[[106 143 120 130 135 109 120 120 122 131 107 112 103 120]
 [115 141 149 131 151 126 131 147 123 118 140 119 103 122]
 [149 112 122 127 104 141 124 115 122 139 129 148 153 137]
 [147 135 142 126 117 146 139 135 116 131 137 148 104 146]
 [139 115 146 115 141 124 135 150 121 114 123 116 104 109]
 [132 141 150 123 145 115 116 123 138 122 120 107 150 108]
 [112 132 148 135 142 113 119 137 140 147 111 115 101 120]
 [117 128 150 147 130 139 137 122 147 148 115 112 116 140]
 [149 127 135 124 114 140 136 132 118 118 144 148 143 140]] | 143

[[146 110 141 116 108 148 141 134]
 [137 123 122 128 128 144 133 148]
 [124 124 127 133 142 138 137 123]
 [148 134 108 135 124 129 122 124]
 [108 106 130 100 104 112 120 119]] | 120

[[135 125 119 142 141 158 131 141 123 143]
 [126 120 101 126 107 112 130 137 146 135]
 [107 144 130 116 132 144 127 121 133 124]
 [118 143 138 133 119 136 118 130 137 110]
 [118 125 138 120 130 122 133 103 138 143]
 [123 120 116 137 126 115 119 141 139 129]
 [125 125 135 123 138 132 140 113 137 148]
 [126 123 118 136 137 129 133 117 134 141]
 [113 146 117 108 145 151 123 129 128 128]
 [128 123 147 121 139 145 131 122 121 123]
 [154 133 140 130 108 109 145 113 131 130]] | 131

[[119 129 129 137 138 133 131 136 117 129 115 118 131 127 138 127]
 [117 143 112 119 134 138 119 123 112 151 118 117 125 153 117 115]
 [127 126 123 126 116 125 111 119 124 125 128 130 136 122 129 128]
 [119 121 137 125 125 122 128 122 135 125 136 140 119 117 117 138]
 [114 141 134 131 121 131 119 122 132 136 134 132 114 140 137 133]] | 137

[[101 131 130 117 132 147]
 [136 135 133 124 125 128]
 [132 115 121 144 136 110]
 [130 122 122 129 131 128]
 [125 116 120 139 134 121]
 [143 111 123 151 135 103]] | 135

[[113 134 107 110 135 129 123 104 118 125 108 132]
 [126 143 129 105 151 106 115 122 144 104 131 152]
 [116 139 120 131 147 136 130 136 111 146 107 143]
 [151 135 129 134 152 126 139 114 148 150 143 122]
 [120 112 113 152 136 104 132 139 134 115 133 147]
 [142 147 132 145 120 139 124 131 115 143 128 117]
 [144 115 132 144 139 136 140 118 124 146 122 113]] | 122
---
[[117 136 144 110 131]
 [103 118 130 133 141]
 [120 113 136 134 116]] → 144, 103

[111 107 106 127 134] → 134, 106

[105 131 110 150 130 118] → 150, 105

[109 134 137 114 102 128] → 137, 102

[103 139 129 124 121] → 139, 103

[128 115 117 104] → 128, 104

[[143 136 151 153 134 146 140]
 [121 135 134 130 118 117 143]] → 153, 117

[126 109 122 104 134 114] → 134, 104

[[105 150 148 137 143 125 135]
 [129 103 138 140 146 113 136]
 [129 123 135 123 151 147 118]] → 151, 103
---
[[115 136 129 122 125 136]
 [122 142 125 154 130 115]] >> 125

[[130 121 125 121 131 154]
 [130 121 125 121 131 154]] >> 125

[[117 131 151 134 118 134]
 [138 142 151 141 104 115]] >> 151

[[125 129 113 123 122  99]
 [118 122 108 133 116 125]] >> 108

[[145  99 111 122 134 139]
 [105 117 109 145 111 103]] >> 109

[[113 150 132 129 113 120]
 [106 131 126 140 117 122]] >> 126

[[140 132 146 125 129 127]
 [125 126 136 123 150 126]] >> 136
---
[[120 136 132 113 133 122]
 [142 136  98 126 129 124]
 [136 141 122 127 128 150]] | 136

[[123 115 125 125]
 [105 109 129 116]
 [124 129 128 120]] | 124

[[114 121 122 130 129 105]
 [127 128 127 127 129 127]
 [127 128 127 127 129 127]] | 127

[[106 133 136 116 118 123 142]
 [122 139 137 135 112 140 139]
 [144 157 123 111 111 129 139]] | 144

[[123 126 129 130 105]
 [126 136 129 129  99]
 [117 132 117 145 129]] | 117

[[153 144 129 110]
 [124 129 129 116]
 [136 130 127 124]] | 136

[[102 100 141 114]
 [104 104 154 105]
 [101 155 104 101]] | 101

[[130 139 130 128 117 121 128]
 [150 135 107 109 113 144 122]
 [122 140 136 137 120 143 132]] | 122

[[110 109 127 119]
 [143 104 122 123]
 [122 110 110 137]] | 122

[[119 128 111 137 119]
 [147 131 143 127 130]
 [128 114 139 129 152]] | 128
---
[[119 129 142 118 118 121]
 [138 128 120 115 129 151]] Answer: 121

[[130 132 123 108 135 117 107]
 [130 133 141 141 100 108 109]
 [110 123  99 126 132 143 131]] Answer: 109

[[151 124 114 122]
 [124 119 126 115]] Answer: 122

[[125 140 126 134 137 141 131]
 [113 126 128 132 124 128 135]
 [116 152 133 128 124 121 129]] Answer: 135

[[125 123 136 132 108 146]
 [125 117 133 139 134 104]] Answer: 146

[[156 122 101 145 136]
 [144 149 147 110 125]] Answer: 136

[[119 131 137 109 119 153 138]
 [133 136 154  99 123 127 144]] Answer: 138

[[129 129 120 128]
 [140 114 109 129]
 [153 132 136 105]] Answer: 129

[[126 121 141 127 136 129 133]
 [126 130 113 131 120 112 123]
 [120 106 118 117 129 129 136]] Answer: 123
---
[[147 128 117 136]
 [101 120 134 130]
 [135 134 126 109]] Answer: 147, 136

[[120 131 127 126 125 138 135]
 [107 125 125 120 131 142 135]] Answer: 142, 138

[[135 133 145 153]
 [129 126 134 156]
 [128 129 114 124]] Answer: 156, 153

[109 131 143 123 151 121] Answer: 151, 143

[152 108 121 149 127 155 154] Answer: 155, 154

[[154 156 132 124 134 121 133]
 [144 139 123 133 135 135 136]] Answer: 156, 154
---
[[150, 139, 128, 148, 137, 140, 146],
 [153, 135, 133, 107, 106, 149, 127],
 [131, 100, 131, 148, 134, 118, 131]] 106

[[136, 149, 113, 121, 131, 112],
 [138, 157, 106, 115, 130, 99],
 [124, 133, 123, 119, 129, 109]] 106

[117, 121, 98, 111, 144, 106] 106

[146, 121, 155, 125, 153, 142] 125

[[105, 118, 106, 116, 125, 141],
 [116, 100, 102, 109, 115, 130],
 [151, 125, 142, 123, 112, 99]] 100

[123, 100, 105, 144, 143] 105

[123, 101, 129, 113, 114, 138] 113
---
[[131 123 153 128 149]
 [132 117 156 133 145]
 [124 133 152 132 133]] ⇒ 117

[[118 131 125 112]
 [120 129 120 104]] ⇒ 129

[[111  99 116 122]
 [145 128 141 130]] ⇒ 128

[[128 122 140 153]
 [121 136 119 114]
 [144 118 138 142]] ⇒ 136

[[125 112 136 154 130 117 125]
 [118 127 124 136 119 129 132]] ⇒ 127

[[140 129 127 108 122 116]
 [128 150 111 135 127 138]] ⇒ 150
---
array([[131, 104, 135, 129, 132],
       [121, 122, 114, 126, 124],
       [115, 134, 128, 120, 123]]) value 121

array([[117, 104, 146, 139],
       [132, 128, 126, 128]]) value 117

array([[128, 110, 137, 144],
       [127, 110, 143, 140],
       [129, 116, 150, 122]]) value 127

array([[147, 130, 132, 130],
       [106, 121, 117, 121],
       [128, 144, 119, 144]]) value 106

array([[131,  99, 117, 104, 119, 115],
       [128, 130, 126, 119, 123, 115],
       [132, 136, 123, 141, 138, 116]]) value 128

array([[118, 125, 130, 127],
       [127, 118, 133, 132],
       [144, 158, 113, 121]]) value 127

array([[105, 114, 126, 128, 137, 116],
       [117, 138, 143, 106, 119, 133]]) value 105

array([[124, 135, 138, 151, 128, 118],
       [125, 120, 134, 135, 142, 129],
       [105, 126, 125, 140, 145, 118]]) value 125

array([[103, 140, 138, 136],
       [135, 123, 116, 116]]) value 103
---
126,133,150,133,127,145
104,134,141,131,124,129
136,135,115,143,129,140
-> 143

129,132,134,129,142
125,152,122,117,126
128,122,123,129,121
-> 123

111,103,126,112,135
129,109,130,106,132
121,131,107,116,110
-> 107

130,105,133,135,128
118,118,139,140,142
131,120,134,128,128
-> 134

120,131,109,132,113,138
106,113,148,121,104,148
108,144,143,130,105,104
-> 130

126,111,128,116,109,121,148
100,125,104,104,126,107,142
110,126,109,109,119,113,140
-> 119

113,107,124,117,119,126,118
130,127,125,136,139,125,122
138,130,133,131,135,123,128
-> 135

125,127,131,128,129,152,119
127,126,126,128,126,138,115
122,128,124,127,132,137,116
-> 132
---
[[133 122 127 140 116 142]
 [107 131 129 112 117 122]
 [138 127 136 133 121 132]] | 133, 132

[110 134 150 151] | 110, 151

[130 110 122 101 100 110] | 130, 110

[134 141 118 102 125 151 117] | 134, 117

[106 140 147 123 120 150 125] | 106, 125

[103 108 101 135 151 154  99] | 103, 99

[118 137 113 105] | 118, 105
---
[118 100 134 105]	105
[142 125 135 138 120 154]	154
[124 112 129 127 122 155]	155
[153 134 115 129 114 119]	119
[106 133 115 149]	149
[130 124 119 123 103]	103
[115 141 121 137 132 102 144]	144
---
[[114 131 120 134 152]
 [130 126 131 136 122]
 [125 131 115 139 122]] → 131

[[139 144 128 120 131]
 [132 120 137 127 135]
 [135 138 107 134 120]] → 144

[[113 115 131 126]
 [132 128 133 105]
 [157 153 126 116]] → 115

[[145 141 128 131]
 [134 105 106 128]
 [124 117 133 133]] → 141

[[125 127 126 124 105 127]
 [124 127 133 123 116 112]
 [129 128 126 128 123 126]] → 127

[[120 128 135 121 122 123]
 [149 125 137 123 127 118]
 [151 145 133 125 120 127]] → 128

[[106 111 130 135 124]
 [127 105 125 126 134]
 [138 120 130 105 151]] → 111

[[141 124 127 123 140]
 [149 107 135 117 150]
 [113 125 124 131 128]] → 124
---
[118 147 141 120 151 116 106] out 151, 106

[130 155 125 108] out 155, 108

[143 138 130 154 113] out 154, 113

[[139 107 126 114 100 128]
 [119 136 112 143 140 139]] out 143, 100

[[116 140 129 131 139 137]
 [144 143 121 119 154 110]] out 154, 110

[[106 125 104 131]
 [106 125 106 129]
 [117 128 105 141]] out 141, 104

[107 118 155 123] out 155, 107
